Each row below is a small network's average activation on inputs in which a field has the value named, seen along a few directions.
Values that are neighbours, or in one group, have similar rows; names and order tell nothing.
In the rows, zero is written as 500.
Random noise pushes rows far along 3 fixed directions. That doesn't count. These rows show it; they differ only by the noise:
[478 524 470 472 535 428 537 439 572 661 326 631 403 389 481]
[393 600 604 398 656 458 616 539 696 777 505 668 516 240 507]
[597 459 372 789 247 249 363 369 501 359 254 467 319 439 284]
[571 384 377 797 210 244 354 304 507 285 139 536 255 380 348]
[606 456 279 543 407 406 443 331 392 560 126 560 275 637 430]


Ker, 25 values:
c10: [779 542 153 519 476 601 335 512 275 542 215 431 347 988 312]
c4: [603 703 536 528 495 434 485 559 385 606 470 450 592 531 431]
c7: [415 259 711 335 490 675 465 416 610 534 446 714 474 225 685]
c12: [675 631 328 471 442 560 545 693 305 539 832 192 738 893 438]
c15: [538 568 624 435 447 493 425 484 429 588 568 514 635 454 601]
c17: [536 589 444 475 540 532 523 478 510 691 309 588 369 540 480]
c1: [292 568 792 311 766 625 618 624 729 930 725 625 585 238 589]
c20: [571 431 423 396 606 597 594 520 464 402 340 593 379 584 460]
c25: [358 468 589 477 451 535 626 411 451 526 600 644 650 374 767]
c22: [556 222 435 562 250 451 268 274 395 29 339 410 315 544 458]
c24: [439 810 675 709 462 340 632 707 614 535 928 347 829 249 378]
c19: [498 481 518 280 548 573 470 568 456 391 551 523 600 500 616]
c14: [317 517 655 442 565 619 563 536 530 670 791 467 577 515 688]
c23: [487 493 605 143 934 726 684 633 627 809 693 491 551 657 535]
c16: [455 623 675 522 510 475 399 570 541 604 843 425 599 481 443]
c18: [612 390 563 575 437 401 307 482 472 289 495 518 629 404 511]
c2: [433 613 432 653 549 470 606 538 563 595 527 438 490 438 493]
c8: [553 400 334 267 593 714 576 392 348 567 471 380 470 978 708]
c5: [504 400 242 678 363 435 487 429 430 135 225 460 282 635 510]
c11: [378 557 777 315 649 529 659 639 700 438 589 600 722 219 515]
c3: [516 554 606 649 592 433 398 603 671 519 927 409 601 362 209]
c13: [585 571 476 422 502 551 480 663 428 533 494 541 650 531 391]
c21: [337 656 600 629 567 501 523 605 608 604 870 342 546 414 457]
c9: [545 601 352 408 601 566 639 604 320 506 500 410 624 810 568]
c6: [385 446 493 546 556 513 579 563 586 425 748 347 476 520 458]
The values of Ker form a network in which each value has 4 neighbours.
Fewest steps between c5 and c15? -> 4
Which values are neighbours of c12? Give them in the order they are listed. -> c25, c19, c8, c9
Which values are neighbours of c23? Give them in the order they are listed. -> c20, c22, c3, c6
Which values are neighbours of c13? Give them in the order they are listed. -> c10, c4, c18, c11
A value of Ker combines one of 5 hidden first parts with one of 5 second parts; all combinations occur once.
Changing only the second part turns c3 into c13. c23 has the same second part as c3; what does that change turn c23 into? -> c11
Changing only the second part turns c2 into c25. c5 has the same second part as c2; what does that change turn c5 into? -> c12
Changing only the second part turns c4 into c1. c9 has the same second part as c4; what does that change turn c9 into? -> c6
Changing only the second part turns c7 into c18. c16 has the same second part as c7; what does that change turn c16 into? -> c15

Gema, 25 values:
k9: [588 459 463 470 554 591 495 411 492 473 621 343 446 766 391]
k22: [409 364 790 270 694 636 565 431 670 481 525 646 576 321 595]
k21: [577 631 624 536 464 409 347 470 511 615 583 466 574 437 372]
k20: [516 674 484 210 731 552 587 664 452 784 394 664 578 553 580]
k16: [335 322 538 760 264 369 254 295 677 322 281 628 278 80 556]
k13: [592 542 436 704 483 435 423 629 658 445 739 277 429 622 148]
k1: [631 666 310 530 475 507 480 449 329 747 545 357 413 849 546]
k6: [443 208 579 440 472 460 497 352 602 221 124 710 272 310 535]
k17: [486 595 442 463 398 497 582 493 371 681 429 479 625 593 628]
k8: [524 413 589 557 279 483 338 507 456 367 588 476 501 418 358]
k14: [555 636 480 680 437 327 581 582 453 472 407 435 515 450 477]
k7: [517 406 562 494 406 355 413 359 465 409 246 750 501 270 652]
k25: [373 583 594 443 682 611 613 633 581 460 761 490 780 346 635]
k5: [422 681 462 340 766 664 737 669 598 738 773 371 540 574 504]
k4: [631 479 265 325 596 525 434 429 301 680 124 566 314 795 432]
k15: [396 467 586 663 593 438 504 470 717 508 472 735 342 162 449]
k19: [542 605 621 445 513 587 478 594 481 609 685 476 771 522 522]
k12: [441 258 551 483 393 553 375 407 520 461 467 537 338 397 647]
k18: [609 528 478 477 500 474 501 623 526 333 381 512 563 580 395]
k11: [345 497 673 445 499 582 601 485 448 511 591 673 586 306 766]
k2: [438 442 399 389 550 605 676 434 442 505 648 388 490 696 556]
k10: [412 560 330 411 671 602 688 516 455 804 313 546 353 668 598]
k24: [353 388 612 592 385 445 475 376 521 342 565 519 401 349 711]
k23: [545 395 531 408 519 625 492 544 549 381 483 558 674 455 548]
k3: [394 507 487 552 494 373 642 591 571 278 549 507 600 319 492]
The values of Gema form a network in which each value has 4 neighbours.
Which values are neighbours of k25? Give them in the order they are listed. -> k11, k2, k23, k3
Which values are neighbours of k10? Give them in the order they are listed. -> k1, k14, k5, k15
Which values are neighbours of k6? Give them in the order they are listed. -> k22, k13, k4, k18
Which values are neighbours of k12? Give them in the order they are listed. -> k9, k16, k8, k24
A value of Gema combines one of 5 hidden first parts with one of 5 second parts; all combinations occur once.
Changing only the second part turns k16 into k15. k17 has the same second part as k16; what does that change turn k17 into? -> k14
Changing only the second part turns k6 into k8. k18 has the same second part as k6; what does that change turn k18 into? -> k19
Changing only the second part turns k20 into k7. k4 has the same second part as k20; what does that change turn k4 into? -> k21
Changing only the second part turns k13 into k12. k5 has the same second part as k13; what does that change turn k5 into? -> k24
